Each row below holds a small network's activations on one input, seen along a few directions.
Each table varies a few parts of the input and shows all the possible inputs, shuffled.
A made-up example of a description, with smaller parts first: one of 3 separate values, together with either a single point or one of 9 places around a ring or (one of 4 places along a line, together with one of 8 places around a ring).
Shared parts are said once, and a part with two or three values counts as separate values.
In the rows, 128 means zero.

Other details of the inputs shift rows strongly along two fixed directions, in all tables alike. That doesn't count.
These rows show it; all are for the same input, with only those details redrawn:
[124 101 111 145 108 110  68 138 133 136 123  93]
[148 175 124 168 128 140  73 171 146 163 106 143]
[143 154 125 163 127 126  83 154 135 158 104 140]
[161 182 155 177 150 109 141 131 114 181  68 198]
[108  19 127 123 104  50 127  62  90 121 109  86]
[100  34  96 122  88  85  56 112 125 109 142  45]
[131 141 110 155 114 133  53 167 147 145 122 107]
[106  25 118 125 100  59 107  76 100 118 119  74]

Table:
r1: [124 105 158 126 130 119  83  88 137  73 167  81]
r2: [127 149 116 115 136  98 102 177 129 148 161 147]
r3: [163 146 164 140 128 155 199  41 101 109 119 176]
r4: [164 227 159 174 138 178  64 135 140 133 133 132]
r5: [ 65 172 142 143 191 129 168  96 114 158  69 187]
r6: [129 106 123  96 129 152 119 109 171  79 122  70]
r7: [143  93 145 110 127 114 188  33 109 113  74 100]
r8: [120  97  69  91  85 134 127 143 115 127 176 115]
r9: [131 203 145 144 128 172  71 152 174  76 130  86]
r10: [118  29 111  90 123 138  60 129 148  56 190  35]
r11: [142 150  83 132 119 139  97 185 116 151 176 132]
r12: [110  36  73 127  88 126  55 144 138  92 171  47]
r13: [146 124 122 125 132 148 166 143 157 116 122 189]
r14: [144 177 142 135 145 162 127 239 140 166 185 177]
r15: [140 177  99 122 118 124 172 131 122 160 110 146]
r16: [129  77 107 131 131 129 102 163 154  97 159 118]
r17: [157 164 119 111 135 219  85 180 187  96 154 133]
r18: [ 70 149  90 138 175 194  65 173 151 139 180 151]
r19: [163 208 174 146 157 161 197  77 154 103  98 177]
r20: [126 170 104 158 107 144  74 175 159 131  80  92]
r21: [139 141 182 142 137  75 199 120  60 209 110 193]
r22: [178 181 136 153 152 190  90 159 135 138 126 139]
r23: [129 177 175 134 145  98 197 170 112 171  97 179]
r24: [114  43 126 109 115 132  82  88 137  35 211  47]
r25: [131 149 143 125 115 116 212 127 102 178 108 147]
r26: [129  76 159 132 147  57 166  90 111 130  98 165]
r27: [136 170  77 101 114 178 105 216 168 125 190 158]
r28: [117  59 149  83 115 100 226 120  93 135 163 169]
r29: [149 151 147 136 146  64 187 101  65 192 102 199]
r30: [139 171 167 121 144 114 241 143 120 172 108 196]
r31: [148 164 146 126 150 163  46 173 166 118 139 110]
r32: [ 78 175  96 123 168 218 115 154 156 144 153 194]
r33: [ 85  48 103  78 103  46 146 107 104  94 136  65]
r34: [107  99 148 106 121  93 118 176 115 154 176 117]
r35: [141  93 108 102 105 176  98 109 139  95 143  85]
r36: [136  90 169 121 135  77 183  31  80 117  45 103]
r37: [137 154 112 159 118 139  54 173 150 150 118 115]
r38: [134  79 128 104 149  67 200 112  83 131 156 180]
r39: [161 192 128 167 128 203  59 150 148 101 172 108]
r40: [108 112  81  86 108 111 139 148 152 107 156  93]
r41: [120  63 135  97  96 103 216 101  72 155 150 151]
r42: [146 147  92 140 103 181 110 165 158 131 128 149]
r43: [147 189 154 130 150 157  97 158 162 110  82 119]
r44: [ 58  80 152 124 190  79 171  41  77 157 111 184]
r45: [154 162 142 139 135 156  54 139 134 140 116 103]
r46: [131 171 131 149 137 127 117 174 168 122  78 138]
r47: [126 163 111 128 115  91 147 137 101 156  95 128]
r48: [148 213 159 165 126 155 112 102 130 110  88 112]
r49: [ 73  63  99  99  65  98  81 162 114 120 159   5]
r50: [154 195 146 151 126 167 151  75 142 108 103 123]
r51: [144 122 152 140 132 110 190 147  72 184 148 176]
r52: [ 25  49  87  87 145 122 145  52 132 102 138  85]
r53: [137  85 158 105 126 134 188  43 122  62 154 143]
r54: [127  91 118 131 112  95 192  64 121 126  70 123]
r55: [146 156 141 139 149 121 204 116 158 131  69 186]
Changing only one part turns r26 into r55. The same change can be made to r2. Which row results?
Answer: r40
Changing only one part turns r22 into r35. The same change can be made to r16. Which row results?
Answer: r13
Describe the family of inputs behind these rows.
Answer: one of 5 places around a ring, together with either a single point or (one of 2 separate values, together with one of 5 places along a line)
Change only the place on the ring of 5 in r10. List by row number the other rows that result.
Answer: r6, r17, r31, r43
Change only the choice among 2 separate values in r15. List by row number the other rows that result.
Answer: r40

Table:
r56: [113 100 118 121 132 148  89 110 134 103 143  92]
r57: [103 116 142 129 155  90 181 101 102 154 113 176]
r58: [ 86  55  97  90  81 102 107 132 124 106 160  45]
r59: [146 110 161 134 144 108 158  67  98 131 104 153]
r60: [144 150 162 156 149 108 141 100 112 139  93 151]
r61: [112  67 113 114 109  92 111 127 107 135 144  90]
r62: [136 161 142 138 162 137 164 140 109 169 119 200]
r63: [119 106 147 118 130 118 178  65 117 110 108 122]
r64: [143 122 144 127 146 139 138 113 143  98 122 140]
r65: [119  96 137 113 133 102 182  50 111 104 108 122]
r66: [126  74 138 107 141  95 180 112 110 119 135 155]
r67: [111 146 125 140 132 133  84 133 144 118 113 102]
r68: [157 184 152 141 156 152 168 104 123 129 108 177]
r69: [141 181 155 150 170 145 167  99 127 153  78 192]
r70: [106  93 100 102 101 101 130 131 120 123 142  90]
r71: [149 203 125 157 145 194 102 155 156 132 124 161]
r72: [125  69 142 113 126  85 158  75 124  93  93 106]
r73: [100  44 102 100 100 102  88 125 112 116 175  73]
r74: [145 186 112 152 123 184  34 189 169 131 134  92]
r75: [141 114 132 119 115 125 123  95 121 101 140 102]
r76: [145 174 158 158 155 102 164 144 101 180 101 198]
r77: [132 122 104 138 100 149  66 142 150 107 139  69]
r78: [ 87  84 111 115 117  90 109 133 116 130 137  98]
r79: [120 154 113 136 135 141 149 146 134 157 123 171]
r80: [120 159 122 123 127 150 141 160 139 147 139 143]
r81: [105 109 100 104 104 157  89 172 142 112 187  79]
r82: [136  94 135 111 118  90 174 100  90 134 143 142]
r83: [166 198 123 155 127 182  54 206 189 117 127 113]
r84: [148 207 119 142 138 161 103 223 171 155 115 167]
r85: [156 127 168 138 129 105 186  74 100 131  93 138]
r86: [127  78 110 112 103 104 101 164 141 113 153  87]
r87: [103  46 105  97  78  97 105 131 116 106 172  41]
r88: [115 107 128 108 133  95 196  94 103 139 122 154]
r89: [161 212 118 150 119 181  71 182 166 128 130 109]
r90: [127 107 152 130 145  92 173  60  98 133  73 144]
r91: [153 220 143 166 149 179  68 174 157 141 130 155]
r92: [106  88  95  99 109 131 110 144 126 108 180  85]
r93: [149 174 156 139 145 163 156 114 128 126 116 157]
r94: [ 94 122 116 128 133 142  79 122 152 103 137  88]
r95: [149 168 150 137 141 119 178  91 115 134  77 159]
r96: [106 134 109 122 136 139 115 154 136 150 136 139]
r97: [ 88  67 113 113 122 127  71 102 134  80 163  58]
r98: [170 161 161 140 154 115 182 148 119 159 112 215]
r99: [154 195 128 144 114 195  66 178 166 119 154 105]
r100: [105  77 151 120 155  75 193  79  77 141 127 169]
r101: [110 119  94 110 119 148  84 191 175 115 161 103]
r102: [146  95 141 121 124 119 119 107 138  91 131 112]
r103: [144 187 136 152 144 125 180 146 115 182  84 210]
r104: [110  81 137 115 134  71 182  88  85 153  97 150]
r105: [160 186 134 142 130 129 152 164 119 166 120 169]
r106: [136 102 127 131 114 128 116  94 122 108 133 111]
r107: [111  51 106 110  96  98 121 114 108 118 167  96]
r108: [134 199 102 151 119 188  60 181 174 128 116 111]
r109: [135 139 137 137 148 125 188 119 102 159 120 198]
r110: [ 88  41 105 103 101  92  79 127 113 108 184  66]
r111: [124 158 119 129 108 163  88 151 157 111 125  79]
r112: [128 134 123 126 135 152 107 137 170  97 122 115]
r113: [147 197 119 137 113 181  83 214 154 150 168 134]
r114: [122  65 122 121 107  77 162 100  91 138 127 121]
r115: [138 165 145 149 152 140 177  89 127 140  83 184]
Describe the family of inputs behind these rows.
Answer: one of 2 separate values, together with one of 5 places around a ring, together with either a single point or one of 5 places along a line
Changing only the place on the ring of 5 turns r65 into r95. The same change can be made to r94. Which row results?
Answer: r67
Change only the place on the line of 5 in r92. List by row number the other rows that result.
Answer: r62, r81, r100, r109
Change only the choice among 2 separate values in r59. List by row number the other rows that result.
Answer: r73
List by row number the other rows that have the place on the ring of 5 and the choice among 2 separate values in common with r77.
Answer: r60, r74, r83, r85, r89
Change only the choice among 2 separate values in r114. List by row number the other rows that result.
Answer: r77
